[[ 3.20  4.28  3.46 -3.41  2.36  0.25 -1.18]
 [-3.51 -7.65 -7.24  4.83 -3.67 -2.08 -1.51]
 [-1.59 -4.08 -0.73 -3.30  1.15  0.60 -0.78]
 [-1.70 -3.66 -1.09 -2.28  0.36  0.20 -0.65]
 [-0.27  0.80 -1.59  1.06 -2.26 -2.06 -1.45]
 [-2.63 -5.19 -6.18  3.36 -3.65 -2.72 -2.45]] -> -2.63

[[ 1.90 -6.61 -4.46 -1.60 -6.55  0.12 -6.52  5.37  7.27  1.70  2.55]
 [ 4.42 -2.56  1.51 -1.05 -6.39 -4.01 -6.49 -7.29 -5.84  1.20 -3.80]
 [-5.18 -3.64 -3.38  7.82 -5.70 -2.47 -6.48  6.27 -4.82  5.23  7.15]
 [-3.78  4.38  7.69 -5.15  5.13 -4.51 -2.71  7.82 -3.72  0.16  0.94]
 [-0.64  6.86 -5.53 -1.16  6.22 -7.33 -0.64 -6.74  5.21  3.43  4.09]
 [-0.78 -0.78 -4.30 -6.10  8.15  3.22  7.83  4.70  7.88 -4.41  3.22]
 [ 1.79 -7.99  2.01 -6.97  6.58  6.67  1.62  3.81  5.57  1.15  0.07]
 [-4.57  0.55  7.56  4.53 -0.30 -3.09  2.42 -1.22  7.10  7.96 -4.54]] -> -4.57

[[0.97 4.80 2.62 2.52 2.25 0.79 2.45 0.39]
 [1.16 3.61 2.53 1.75 1.83 0.91 4.00 1.04]
 [0.45 3.84 1.95 2.21 2.17 1.46 3.06 0.67]
 [0.87 4.16 1.83 3.31 3.43 2.54 5.56 0.34]
 [0.57 2.11 2.51 1.85 1.93 0.57 1.51 0.90]
 [0.26 6.48 1.22 1.28 0.66 0.79 1.83 0.69]
 [0.34 0.89 0.77 1.92 1.31 1.01 1.58 0.20]] -> 0.34

[[-5.75  0.47  1.22  1.43  0.97 -4.63 -3.25]
 [-1.96  0.06  0.39  0.33  0.47 -1.26 -0.73]
 [-0.42  0.09  0.03  0.07  0.00 -0.35 -0.14]
 [-1.99  0.67  0.13  0.68  0.04 -1.75 -1.58]
 [-3.98  0.78  0.61  1.27  0.50 -3.23 -3.01]
 [-4.11  0.32  0.90  1.09  0.72 -3.32 -2.53]
 [-4.61  0.63  0.85  1.36  0.70 -3.67 -3.20]
 [-0.62 -0.06  0.57  0.58  0.09 -0.57 -0.94]
 [-0.69  0.42 -0.04  0.36 -0.18 -1.11 -1.00]
 [-0.52  0.23 -0.08  0.09  0.02 -0.40 -0.27]
 [ 6.36 -0.72 -1.09 -1.43 -1.03  5.04  3.34]] -> 6.36

[[ 0.53 -4.94  4.20  2.00 -5.06 -5.34  4.44  5.06  0.13 -5.10 -0.18 -4.94
   1.08 -4.89 -5.25  4.70]
 [ 2.41 -4.15  4.41 -4.86 -3.81 -2.54  4.74  4.99  3.63 -3.59  3.62 -4.03
   1.30 -1.42 -3.60  4.95]
 [ 1.33 -4.98 -4.40  5.70 -5.21 -5.85 -3.65 -4.23 -0.63 -5.78  1.13 -5.16
   4.24 -5.18 -4.89 -4.02]
 [-4.75  2.29  5.68 -2.93  2.02  0.66  5.16  6.12 -3.21  1.21 -5.20  2.81
  -5.17  3.90 -0.73  5.77]
 [ 3.62  2.36  4.58  5.80  2.94  2.99  4.15  3.60  3.84  1.73  3.41  2.54
   4.71  3.61  3.05  3.95]
 [-4.51 -3.99  3.37 -4.08 -4.84 -4.68  4.54  4.30 -1.27 -4.70 -3.03 -4.80
  -2.84 -2.71 -4.92  4.52]
 [-3.96  5.32  5.33 -4.17  5.63  4.33  3.62  5.28 -1.61  4.18 -3.68  5.03
  -4.82  5.01  4.11  5.43]
 [-5.66  1.62  2.90 -5.84  1.18 -0.67  1.95  3.02 -4.79  1.31 -4.78  1.52
  -5.62  0.30 -2.14  2.89]] -> -5.66

[[-2.42  1.59  7.93  2.90 -4.65  3.23  0.25 -1.57 -1.57  1.46]
 [ 2.99  0.24 -1.83 -2.49 -1.77 -3.09  0.94 -5.49  5.30  3.43]
 [ 2.39  0.56 -0.87 -1.62 -1.79 -2.59  1.22 -5.36  4.58  3.10]
 [-2.07  1.45  7.36  2.53 -4.42  2.85  0.30 -1.66 -1.15  1.58]
 [-3.00  1.12  7.64  2.60 -4.84  3.31 -0.35 -1.16 -2.39  0.92]
 [ 3.17 -0.62 -2.17 -2.59  0.50  0.71 -2.86  3.84  2.10  0.62]
 [ 2.89 -0.13 -2.55 -2.90 -1.60 -3.23  0.40 -5.02  4.92  2.91]
 [-3.54  0.88  7.67  2.66 -3.50  7.32 -1.08  3.67 -3.81  2.63]
 [ 3.16 -0.65 -1.94 -2.74 -0.07  0.55 -3.16  3.43  2.18  0.56]
 [ 2.19 -0.77 -1.10 -2.55 -1.35  0.43 -3.67  2.49  1.26 -0.10]
 [ 2.57  0.33 -1.53 -2.07 -1.74 -3.03  1.04 -5.54  4.78  2.99]
 [ 3.53  0.43 -2.52 -2.40 -0.84 -3.30  1.32 -5.20  5.74  3.41]] -> 3.53

[[ 6.59  2.72  5.60  0.71  5.51 -0.16  0.95  4.61  4.14  6.74 -1.29  5.79
   6.90  6.47 -1.05]
 [-5.80  2.87 -5.21  5.62 -2.62  6.48  5.71 -2.19 -3.14 -6.30  6.21 -5.54
  -6.31 -6.53  6.43]
 [-4.23  5.14 -5.82  6.38  1.82  6.61  6.05  1.82  1.94 -4.04  6.49 -5.54
  -4.00 -3.72  6.67]
 [-4.87  1.88  5.70  4.05  4.46  3.42  3.68  2.92  3.99 -4.54  3.64  6.21
  -6.66 -5.34  3.71]
 [ 6.13  6.51 -2.76  6.27 -2.91  6.39  6.73 -0.85 -3.62  6.46  6.75 -5.68
   6.32  6.37  6.29]
 [-3.69  2.04 -3.93  4.78  0.48  5.95  5.07  0.29  0.64 -4.72  6.15 -1.53
  -4.34 -4.52  5.16]
 [-5.29  2.28 -6.10  4.82 -5.09  4.65  4.80 -4.60 -6.14 -4.56  4.91 -6.35
  -4.95 -4.23  5.02]
 [ 6.40  5.67 -6.84  3.61 -6.41  5.59  3.36 -6.10 -6.70  6.46  4.47 -7.00
   6.68  6.48  4.49]
 [-2.79  6.06 -5.55  5.04 -6.24  5.73  4.82 -5.09 -5.56 -2.39  6.06 -6.28
  -2.52 -1.31  5.62]
 [-2.27  2.50 -6.51  1.67 -6.18  3.40  1.65 -6.65 -6.32 -1.97  3.66 -6.27
  -1.35 -1.43  3.04]
 [ 6.49  5.32  5.90 -4.06 -1.58 -3.02 -2.43 -1.16 -1.67  6.63 -4.22  5.06
   6.35  6.46 -3.90]
 [-6.04 -1.82 -0.77  5.08  4.88  4.08  4.90  4.38  4.74 -6.19  3.35  3.34
  -6.49 -6.10  4.49]] -> -6.04

[[ 3.22  3.82 -2.66 -0.18 -0.24  3.02  0.00 -3.24]
 [ 1.21 -5.30 -1.54 -6.22  4.96 -0.72  2.61  2.50]
 [ 2.10 -1.27 -1.23 -0.18  5.43 -0.95  1.87 -0.17]
 [-4.65 -6.31  2.09 -1.83 -0.48  0.32  0.50 -2.48]
 [-4.62  1.63  0.67 -0.33  2.02 -0.31 -0.88 -0.13]
 [ 0.56  2.33  0.22 -1.90  1.13  0.54 -6.53  0.21]
 [ 0.38 -5.37  3.10  1.95  0.51  2.63  1.72  1.83]
 [ 0.83 -4.17  1.18  3.99  2.96  2.43  2.41 -3.77]
 [ 2.20 -0.94 -0.40  2.29  2.55 -1.12  4.95  0.29]
 [ 1.71 -1.55  5.58 -4.37 -1.00 -0.81  0.14  1.81]] -> 1.71
---
5.255,-0.677,-16.367,-12.992,-7.217,-9.676
1.355,-2.862,-18.205,-13.831,-7.703,-9.043
-4.511,-7.062,2.111,-2.828,7.628,15.739
--> -18.205

7.0,-1.4,3.8,2.8,12.4,7.5
-1.2,15.0,7.8,4.9,-16.2,-11.7
--> 3.8

-0.130,-1.728,1.598,0.332,1.328
1.701,1.246,-0.846,-1.097,1.052
--> 1.598

124.37,-130.60,-70.36,-215.01
-3.16,-60.01,-26.91,-92.40
-8.07,-60.73,-103.14,-48.71
--> -26.91

-6.97,-14.55,4.98,-8.71,-11.50,19.04,-6.05
15.74,14.93,-4.80,11.36,8.03,-11.92,19.36
--> 4.98

11.965,23.550,-11.260,-18.980,-11.260,23.999,-8.309
-23.791,8.269,-15.467,-14.646,-15.467,20.509,-3.814
18.687,-8.348,9.287,-0.826,9.287,-10.313,-9.944
--> -15.467
